Each row below is a small network's average activation on inputs in which a field has the value named, seen along a few directions.
Values that are neighbours, or in one group, have similar rows; names and order tell nothing.
In the rows, zero is written as 500.
Strong random noise was added to every row along 14 fixed directions; ignore it. To show where, here is one row again and again, with new noise each time:
[237 522 719 388 622 315 511 289 570 419 654 484 613 242 595 760 532 796
 342 596 651 359 488 512]
[343 646 627 595 488 554 508 502 198 398 728 432 546 443 557 617 301 811
 613 266 408 616 617 456]
[529 474 440 379 505 448 731 363 189 534 417 511 721 587 547 473 573 284
 672 646 577 707 479 211]
[480 348 567 624 510 326 556 335 468 227 788 635 461 527 630 529 286 690
 597 472 495 400 514 322]
[497 529 443 518 527 330 726 392 458 369 471 517 427 453 265 518 617 573
 638 414 655 297 455 620]
[512 383 564 442 500 454 387 451 751 492 561 596 615 385 611 506 344 604
 511 569 496 452 371 335]
[420 520 323 715 545 606 745 651  73 433 476 533 374 635 276 531 590 303
 464 463 637 644 648 523]
[773 488 489 556 579 488 680 637 301 397 500 308 385 545 442 322 693 341
 523 612 565 351 566 552]
[493 519 455 486 470 461 686 291 616 453 494 694 591 491 312 612 502 518
 729 475 400 621 364 442]
[633 534 269 563 388 461 583 558 726 608 382 532 669 628 355 332 364 441
 910 302 489 607 444 473]
[309 697 475 385 440 463 905 542 459 537 440 433 416 319 468 613 645 560
 663 598 458 336 537 291]
[519 679 581 313 334 349 558 411 763 649 447 417 604 425 686 605 722 690
 604 361 276 168 409 481]
[208 560 564 480 551 506 430 417 855 489 472 590  80 409 607 359 475 387
 283 498 655 616 733 631]
[350 712 215 591 483 644 856 454 598 479 458 573 446 323 218 705 564 609
 894 682 325 401 395 294]
[503 433 723 304 386 253 790 392 470 393 530 570 450 440 596 476 534 470
 558 499 391 438 522 362]
[414 273 306 705 475 496 393 698 396 429 420 564 527 450 340 492 391 321
 387 639 466 518 628 682]


Values of L:
l1: [494 379 374 642 464 589 401 565 116 369 538 386 540 464 449 564 447 490
 482 734 178 540 557 645]
l8: [567 587 360 637 603 545 576 297 688 590 523 552 368 846 481 622 835 366
 382 485 583 572 450 601]
l7: [643 397 500 499 521 489 317 750 604 692 473 274 838 475 526 479 395 484
 502 738 427 540 496 562]
l3: [509 458 533 523 439 612 529 629  17 417 407 465 414 535 466 353 353 327
 493 417 497 765 660 442]
l6: [623 585 438 479 499 404 578 446 544 507 397 339 448 647 501 346 671 236
 605 575 475 517 700 755]
l10: [505 534 391 560 786 649 440 469 508 453 544 398 400 423 391 483 527 456
 481 861 596 540 544 589]
l2: [385 369 444 309 231 178 551 619 625 599 235 501 849 328 305 642 488 458
 540 587 255 330 556 710]
l5: [172 535 440 431 355 327 711 456 260 419 414 484 303 489 578 437 427 307
 616 689 317 603 898 469]
l4: [282 567 453 551 572 565 486 236 427 433 514 569 538 471 161 666 489 560
 619 488 482 745 430 837]
l9: [784 472 674 440 855 598 364 259 628 435 615 543 474 605 554 497 668 537
 232 630 979 493 232 447]
L is arranged as a line.
Q: A walk along L starts at l3 and steps to its neighbour l9. Put l1, l2, l5, l4 in the order it reaches them.
A: l2, l5, l1, l4
Q: Fewest steps between l6 and l8?
A: 5

Values of K:
k12: [223 592 389 612 591 612 445 386 425 504 610 567 589 512 564 677 381 576
 493 578 576 699 602 347]
k13: [442 473 625 452 460 433 644 657 635 549 527 519 686 418 459 545 318 610
 562 424 612 572 444 357]
k6: [286 465 336 453 349 423 502 517 525 592 330 683 407 521 499 498 453 385
 473 419 551 469 554 411]
k9: [484 378 599 453 513 483 570 659 285 503 445 548 421 506 313 502 487 437
 285 378 674 568 443 566]
k16: [481 736 443 669 562 640 701 595 605 557 637 416 264 628 479 634 728 445
 452 538 332 542 650 583]
k15: [460 612 514 523 520 450 378 577 639 533 525 199 661 357 662 360 330 588
 659 618 428 597 780 606]
k10: [314 462 419 562 369 419 422 328 487 526 406 737 588 606 429 668 491 565
 461 223 526 522 405 611]
k17: [720 300 543 435 434 429 446 502 453 505 410 622 390 647 486 396 640 338
 325 407 526 352 315 556]
k3: [342 701 348 617 457 772 666 731 235 628 478 474 220 590 484 618 690 368
 379 510 370 544 623 404]
k1: [383 596 481 279 444 475 369 405 366 643 325 426 617 436 621 467 558 506
 516 428 582 414 465 466]
k11: [491 545 362 517 402 536 376 481 417 473 259 490 384 368 334 431 592 475
 565 457 398 284 493 713]
k8: [575 440 546 556 611 483 343 405 495 466 514 442 586 545 571 467 591 493
 402 500 635 461 526 635]
k5: [425 448 367 613 474 537 445 516 733 539 565 582 599 512 533 626 455 588
 538 548 405 442 438 441]
k2: [468 604 622 480 547 767 529 547 697 475 549 583 123 415 532 424 455 541
 409 505 517 595 424 328]
k14: [400 495 512 501 514 590 288 328 428 445 527 651 468 456 545 557 378 635
 475 418 512 524 443 394]
k4: [666 415 510 511 499 560 580 632 652 418 573 554 263 500 574 385 470 444
 470 612 442 364 454 335]
k7: [407 468 331 663 529 414 743 569 499 415 593 530 490 512 281 637 478 542
 604 561 518 408 539 565]
k18: [452 487 618 480 450 327 544 567 490 414 680 487 475 462 653 560 385 775
 468 341 558 221 500 372]
K is arranged as a ring.
Q: List every value one step from k15, in the order listed.
A: k11, k14
Q: List every value one step from k10, in the order listed.
A: k13, k2
Q: List every value one step from k4, in the order listed.
A: k1, k7
Q: List every value one step from k17, in the order listed.
A: k9, k5
